Each row below holds a small network's activations on one input, seen along a few directions.
In each table, some parts of the input vary, and every possible input appears once, in random order.
Descriptions start from the smaller parts, as in this example, which fits no table here: one of 4 places along a line, together with either a single point or one of 9 places along a line or (one of 3 separate values, together with one of 5 places around a ring).
Shared parts are said once, and a part with two or three values counts as separate values.

Other details of the inputs vary at random and push rows far along three fixed directions, the same in every table; ignore that.

Rows:
r1: [-14 -21  -5 -40  33  29  14 -52  31 -40 -23  31   9 -18  23]
r2: [  4 -17 -28  24  -6 -36   3 -21 -36   6 -10 -34 -37  26 -17]
r3: [ 14   7 -12   4   8  -3 -16  28  23  10  10  16   7   8  -4]
r4: [  5  23   7   4   1  16 -17  44  24   4  13  25  27 -22   6]
r5: [ 19 -19  -5  17 -17 -23 -14  -3  -7  23  18  -9 -39  10 -15]
r6: [ 24  -1  -4  -3   8  10 -22  31  44  19  23  36   8  -2   2]
r7: [-21   1  13 -20  10  11  12 -12   8 -35 -20  10  18 -12  21]
r8: [-33  60  -6   7  -8 -27 -12  34 -15  -1 -24 -21  43   5 -19]
r9: [ -9  41 -15  21  -5 -14 -13  37 -17   7  -4 -17  16   5 -13]
r10: [ -6  27   3 -27   5  14 -20  23  38   3   1  34  38 -16   6]
r11: [  0   0  -8 -19  19  22  -1 -16  14 -13  -7  24   8 -20  15]
r12: [-25  55  -2  -4   1 -17 -11  28  -7 -11 -23  -7  53  -7  -8]
r13: [-19  12  -5   5   6  -4  12 -15 -26 -21 -22 -18   9 -11   3]
r14: [ 20  -7  16 -13 -11  17 -20   5  27  39  32  26 -14 -17   1]
r15: [ -6  30 -11  27  -5 -26 -12  43 -14  -9  -8 -12  16   7 -11]
r16: [-20  17  -9  15  16   6  17  12 -13 -46 -26 -10  27  -8  12]
r17: [-20  34   6  17   2 -10   6  33 -30  -6 -15 -29  30  14  -3]
r18: [ 20  -5  -2   3 -26 -12 -20 -10 -13  59  28 -16 -30  19 -15]
r19: [  1  28  -2 -32  -8  22  23  29  -5 -23 -11  22  40  -8 -27]
r20: [-25  31 -39  17  16 -15  13   1 -32 -31 -36 -23  22   5  -3]
r21: [-11 -34  15 -19  26  39  30 -34  15 -48 -15  21  -3 -21  35]
r22: [-36  50 -21  -5  22 -16   6   7 -17 -30 -45 -20  52   9  -6]
r23: [  9 -56  16  -4  -8  14  19 -65  -8   2   9 -12 -53   1  11]
r24: [-25 -17  -1 -10  27  16  40 -33 -17 -56 -31  -5   5 -10  31]
r25: [-26  50  12  13 -16 -23 -10  47 -11   6 -13 -21  48  10 -14]
r26: [ -1 -10  -7 -28  36  39  10 -33  30 -31 -14  36  11 -21  24]
r27: [-26  41  16   8  -3 -19  -2  43 -13  -4 -15 -19  51  12  -7]
r28: [ 20 -12  -5  -4   2  11 -11   2  19  33  23  10 -15   6  -3]
r29: [ 34 -26  12  -8 -19   6 -23 -18  12  72  46  -1 -44  20 -13]
r30: [ 21  -6  16   2  -5  13 -25  40  46  10  27  41   2 -19   3]
r31: [  0 -38  -8   8  18  -3  26 -33 -13 -48 -25  -6 -21  -4  17]
r32: [ 15 -42 -13 -16  15  21  11 -43  14  -6   3  17 -33 -13  15]
r33: [  3  -2 -10  41 -18 -46   7   0 -46   6  -2 -51 -25  33 -20]
r34: [-12  19  24 -22   5  20 -16  22  40 -10   0  37  37 -29   7]
r35: [  1 -13   3  19   2 -11   8  15  -7 -13  -1  -7  -4  14   4]
r36: [ 10 -34 -23   8  11 -15  14 -49 -12  -9  -6 -15 -44  20  -3]
r37: [12 -9 -6 -8 11 23 -9  2 29 12 14 23 -2 -5  4]
r38: [ 24 -22 -10   1  -2  -5 -13   5  19  21  17  18 -23   3  -1]
r39: [ -1 -17   1  27 -14 -19  15  -8 -37  15  10 -39 -26  27  -7]
r40: [  8 -24  -7 -11  28  17   5 -15  28 -45 -11  36  -6 -29  19]
r41: [ 25 -21   6  -6  -8  13 -10  -4  24  29  33  20 -28 -14   3]
r42: [ -4  31   6  17 -18 -16 -13  21 -25  30   5 -25   4   7 -17]
r43: [  0 -55  15 -30  -4   9  10 -72  -1  -8  -5  -2 -42 -10  13]
r44: [ 17 -13   9   8 -15   5 -10   0   5  25  27   0 -28  -3  -5]
r45: [-16  13  -8   3   3  -2   5 -17 -15 -13 -15 -12   1  -8  -2]
r46: [ -2  39 -16  23   6 -22 -12  44  -2 -14 -12   0  33  -5  -9]
r47: [ -7 -24   0  -3  20  18  26 -13  -3 -36 -10   0  -6  -6  24]
r48: [ 15 -52   1  14  -1 -15  18 -35 -25  -7   5 -23 -48  23   6]
r49: [  0  -4 -27  11  13 -18   6  -8 -11 -20 -17  -7  -8   7  -3]
r50: [-26  48  -1  20   5  -8  12  29 -21 -25 -27 -17  46  -2   2]
r51: [ 19   3  12  -6  -6  25 -25  33  44  27  34  39   3 -23   2]
r52: [  0  20   0  30 -15 -20   3  29 -20  20   9 -26   6  12 -11]
r53: [ 31 -37  23  15 -31   2 -15  -2   5  56  49  -5 -47  13  -9]
r54: [-12  30 -13   9 -26 -42 -14   0 -35  38  -3 -42   0  32 -26]
r55: [-27   4  -2  -5  31  22  32 -26 -11 -71 -43   1  27 -23  28]
r56: [ 29 -17  19 -38 -25  34  11   3  13  18  22  37  -6  -6 -27]
r57: [ -4  -3  32 -22   0  17  -7  21  30  -1  13  23  25  -6  15]
r58: [-22 -36 -12   4   7  -7  36 -88 -52 -40 -34 -41 -44   1   6]
r59: [ -2  24  -2   8 -32 -36 -25   8 -24  57  10 -33  -5  30 -31]
r60: [-34  17   0 -17  12  -1   7 -13 -10 -46 -35  -5  25 -14   9]
r61: [ 21 -10  27  -5   3  29  -6  38  42  16  34  33  12 -14  17]
r62: [  1 -44  24 -31   5  20  15 -43  21 -14  -2  19 -13 -18  25]
r63: [ 16   8   3 -19 -32   2  19   7 -28  15   3  -3   3  16 -38]
r64: [ 9 -2  9 10  6 -1 -2 41 16 -9  7 15 12  2 10]
r65: [ 11  26  16 -12  -1  26 -26  37  40  21  21  36  24 -26   3]
r66: [ -4  12 -17  23 -26 -33  -6 -15 -44  42   2 -48 -22  31 -27]
r67: [  1  23   8 -29  11  18 -23  24  46  14   7  37  40  -9   6]
r68: [-11   5 -13 -14  35  23  14 -29   9 -31 -23  18  14 -14  15]
r69: [  8 -11 -10  26 -16 -32  -3  -3 -26   7   4 -26 -32  20 -12]
r70: [ 29 -11  24   4  -2  17 -20  42  52   9  29  40   6 -16   6]
r71: [ 16 -10  20 -19 -28  -5 -26  -9  16  49  31   6 -21   1  -8]
r72: [-17 -48   6 -10  -3 -16  35 -70 -43 -19 -16 -37 -37  23  16]
r73: [-10   5 -26  10   9  -4   9 -12 -14 -12 -15  -8  -2   2  -2]
r74: [ -9  22  -6  29 -18 -21  -6  23 -25  19   4 -27  -4  12 -17]
r75: [ 30 -24  -6   6 -19  -6 -15  -9   4  64  40  -8 -44  25 -13]
Each input here is: one of 3 separate values, together with either a single point or (one of 4 places along a line, together with one of 6 places along a line).
Question: The inputs of r19 and r56 match in every part but the choice among 3 separate values. If r10 is changed in the same way as r19 into r56, which row does it become?
Answer: r59
Question: Which other rows does r15 become when the choice among 3 separate values takes its other values? List them by row number.
Answer: r30, r69
Question: Which other rows does r74 become when the choice among 3 separate values takes its other values? List them by row number.
Answer: r4, r44
Question: Which other rows does r23 become when the place on the line of 4 takes its other values? List them by row number.
Answer: r25, r53, r70
Question: Which other rows does r26 become when the place on the line of 4 takes its other values? List them by row number.
Answer: r6, r67, r75

Rows:
r76: [ 18 -45  28 -29 -20   9   2 -47   5  45  29  -2 -41  23  -2]
r77: [-14  11 -23  -6   2   2  14 -38 -32   5 -18 -25  -6  14 -12]
r78: [ 13  12  -6  11  12   8 -24  37  32   8  17  26   8 -22  13]
r79: [-18  -2  12  12   2   1  13 -25 -23  -3  -8 -29  -3   4  13]
r80: [ 18 -47  31 -39 -25   6  -2 -41  10  39  31   5 -39   8   1]
r81: [ -4  -7 -11 -42  15  33  10 -32  19 -19  -8  29   9 -32  12]
r82: [  0  17 -24  -4  26   5  -6  16  20 -10 -14  20  25   5  -2]
r83: [ -6  21  31  -3 -11  18 -16  26  19   8  13  17  20 -22   6]
r84: [ -9  12  18  12 -24 -14  -9   7 -24  31  15 -31  -3   6  -2]
r85: [ 17  14 -12 -15   8   3 -22  35  38  11  10  37  18  -9  -1]
r86: [ 17 -44  33 -33 -31   3  -4 -47   5  36  25   2 -44  11 -10]
r87: [-27   4 -40  28  33 -16  19 -37 -34 -66 -52 -24  -9 -11  12]
r88: [ -9  18 -14  -9 -11  -2  -1 -24 -21   8 -14 -11  -3  -2 -22]
r89: [ -3   3  11  32 -20 -41 -20  19 -11  20   9 -30  -9  21  -9]
r90: [ -6  17 -31  -3  18 -12  -4   3   5 -29 -32  12  16  -3  -9]
r91: [  9  32  -3  41 -36 -34  11  57 -48   4  -1 -33   9  23 -46]
r92: [ -9 -31   9  -4  33  16  13 -23  30 -44 -10  18   6 -12  42]
r93: [-14 -29   5  -9  25   7  13 -21  17 -50 -17  16   0 -18  40]
r94: [  8  11 -17  38   3 -16 -18  17  -6  31  15 -23 -11  16  -6]
r95: [ -2   8 -12  25   7   0  38  25 -34 -28 -14 -19  15  19 -12]
r96: [ 22  24  17  -2  -8  26  -6  92  33   3  25  44  43 -18  -7]
Question: Describe the family of inputs behind these rows.
Answer: one of 3 separate values, together with either a single point or one of 6 places around a ring
Question: The inputs of r82 and r90 match in every part but the choice among 3 separate values. If r94 is changed in the same way as r82 into r90, which row does it become?
Answer: r87
Question: Which other rows does r81 become when the choice among 3 separate values takes its other values? List them by row number.
Answer: r77, r88

Rows:
r97: [ 16 -20  -5 -16   5   7 -23  -7  31  15  17  33 -19 -16   6]
r98: [ -4 -41   5   5  19   6   8 -23  17 -33  -3   7 -15 -17  35]
r99: [ 31   3  14  33 -33  -6 -28  39  11  50  43   2 -23   4 -19]
r100: [ 19  28 -11   2 -21 -18 -36  58  21  58  29  11  13  20 -31]
r101: [-27   1  -3  19  33  -5  18  -3   4 -67 -37  -1  20 -15  28]
r102: [ 14 -12  -9  32 -25 -18  -2  -2 -27  22  19 -25 -40   8  -9]
r103: [  1   2   3  17 -13  -4  15   5 -23  19   6 -25  -7  29 -13]
r104: [ 14  27 -15  26 -11 -15 -10  52 -18  16  12  -5   9   6 -21]
r105: [  1   3  -4  -3 -14 -21  -7  -6 -10  37   8 -20  -2  32  -9]
r106: [ 17 -39  12  -5  17  10   3  -7  29 -22   7  21 -11  -7  17]
r107: [  6  15  32 -33 -12  26   1  41  38   3   9  43  46 -10 -11]
r108: [ 11 -50   7  -4  14   3   8 -29  15 -20   9   8 -33  -9  29]
r109: [-26  12 -16 -20  31  -1  13 -23  -4 -45 -37   3  31  -6  25]
r110: [  4  22  35 -31 -11  21  -7  44  32  -2   3  41  45 -22  -6]
r111: [-17  18 -17  12   8 -13 -11   0   2 -20 -21  -1  11  -4  -3]
r112: [ 32 -44 -11  -9   3  23  19 -17  13  -7  16  24 -32  -6   2]
r113: [ 28 -41  -2  -1   2  20   5 -18  11  -4  16  20 -39 -22  12]
r114: [  4  23  23 -40 -10  26   2  50  38   3   9  44  51 -15  -5]
r115: [  0 -25  18 -47   0  24  21 -26   9 -30  -8  24   3 -23  11]
r116: [-17  25  18   5 -27 -24   3   7 -41   3 -15 -35  14  11 -24]
r117: [-16  26  -4  24  -1 -11  10  18 -38  -5 -16 -33  18  19  -8]
r118: [-14  35   5  12  -5 -26 -19  13 -12  20  -7 -24  18  18  -8]
r119: [ 16 -20  21 -27   3  19 -21 -12  44  23  22  32  -7  -2  13]
r120: [ 10  38  -3   7 -17  -1 -31  33  -1  49  17  -8  13   8 -32]
r121: [-24  33   7   4   8  -5 -15  14  20  -6 -16   1  36  -5  13]
r122: [-51  44   8  -4   7   2  18  12 -18 -69 -47  -9  59 -19   6]
r123: [  8  13 -13   2 -14  -4  -3  -8 -16  35   6 -20  -9  20 -28]
r124: [ 24 -15  50 -47 -24  38 -20  22  53  31  39  51   3 -33  10]
r125: [ -1  15  10  -9  12  29   3  33  21  -6   8  24  27 -14  18]
r126: [-11  16  -9  10  23 -12   6  37   6 -38 -17   1  33  -4  12]
r127: [  5 -39  10   5  -5   5  16 -43 -25  15  15 -22 -45   6  13]
r128: [ 24 -19 -13  23 -19 -16  13  -4 -26  18  11 -19 -36  26 -26]
r129: [ -7 -25 -21   3   2 -18   2 -47 -14  -6 -10 -11 -38   3   5]
r130: [ 23 -33  29  -2   9  15 -18  13  48   3  33  34 -14 -13  18]
r131: [-16  19   1  13 -14 -30 -15  -2 -13  31   2 -30   0  17   1]
r132: [ -6 -25  12   0   9  29  12 -20   8 -12   5   8  -7 -21  32]
r133: [  9  12 -17  30  -8 -20   5  18 -34  -2  -7 -23  -7  14 -24]
r134: [-27  25 -13  -1  27  20  10 -23   1 -39 -30   5  24 -29  10]
r135: [-18  14 -23  -3  27  -7   4 -13   2 -44 -38  12  13 -14   6]
r136: [  9 -25 -13 -18  14   5  -4 -27  18 -14  -8  25 -17  -7   1]
r137: [-17  27 -10   7  -1 -26   2   1 -21   7 -21 -27  22  34 -14]
r138: [-53  25  -1 -20  20   9  36 -16 -20 -88 -58  -1  49 -32  26]
r139: [  4 -26   4 -14  11  31  24 -14   8 -12   5  14  -5   0  17]
r140: [ 30 -36  16 -12   3  16  -7  24  49  16  35  36 -11   2  11]
r141: [ 13 -42 -15  19   3  -6  25 -56 -38 -26 -11 -22 -57   2   1]
r142: [-26  29  -4  30   4 -13  15   8 -45 -16 -23 -39  16  14  -2]
r143: [  1 -11 -14  -8   3   4   6 -49 -20  10   2 -16 -34  -6  -1]
r144: [-11  20  -2   7 -10 -30 -16  -2 -23  27   0 -32   1  22  -2]
r145: [ 16 -30 -18 -17  -6   9  10 -52 -15  26  10 -14 -41  12 -10]
r146: [-11 -12 -16  -1   3   3   9 -55 -22   3  -6 -21 -32  -7   4]
r147: [ 14  24 -10  10 -15 -22 -28  43  11  43  13   5  13  23 -35]
r148: [ 4 15  7 12 10 -2 -8 58 29 -8  6 16 36 10 -4]
r149: [ 10 -32 -15 -15  -4   3  10 -63 -22  23   9 -15 -53   5  -7]
r150: [ 10   2 -20   3 -14 -28 -18   4 -11  29   7 -11 -16  17 -20]
r151: [-15  42 -13   1  15  11  -7   9   0 -14 -19   1  32 -19  -6]
r152: [-12  12  11  35 -15 -11  -1  10 -28  19   5 -35  -4  16  -4]
Question: The inputs of r142 and r152 match in every part but one. If r116 is changed in the same way as r142 into r152, which row does it become?
Answer: r122
Question: The inputs of r136 and r147 match in every part but one. If r126 is changed in the same way as r136 into r147, which row does it become?
Answer: r140
Question: Describe the family of inputs behind these rows.
Answer: one of 2 separate values, together with one of 4 places along a line, together with either a single point or one of 6 places around a ring
Question: Which other rows does r126 become when the choice among 2 separate values takes its other values? List them by row number.
Answer: r106
Question: Which other rows does r119 become when the place on the line of 4 takes its other values? List them by row number.
Answer: r118, r121, r137
Question: Start at r132 and move only the place on the ring of 6, one step at a time. The first step leads to r98. Which rows follow, in order?
Answer: r102, r129, r146, r131
Question: Start at r113 and move only the place on the ring of 6, one step at a time. The first step leads to r108. Which rows follow, in order?
Answer: r127, r144, r143, r97
Question: Which other rows agree with r100 in the place on the line of 4 and the choice among 2 separate values? List them by row number.
Answer: r105, r112, r114, r139, r140, r145
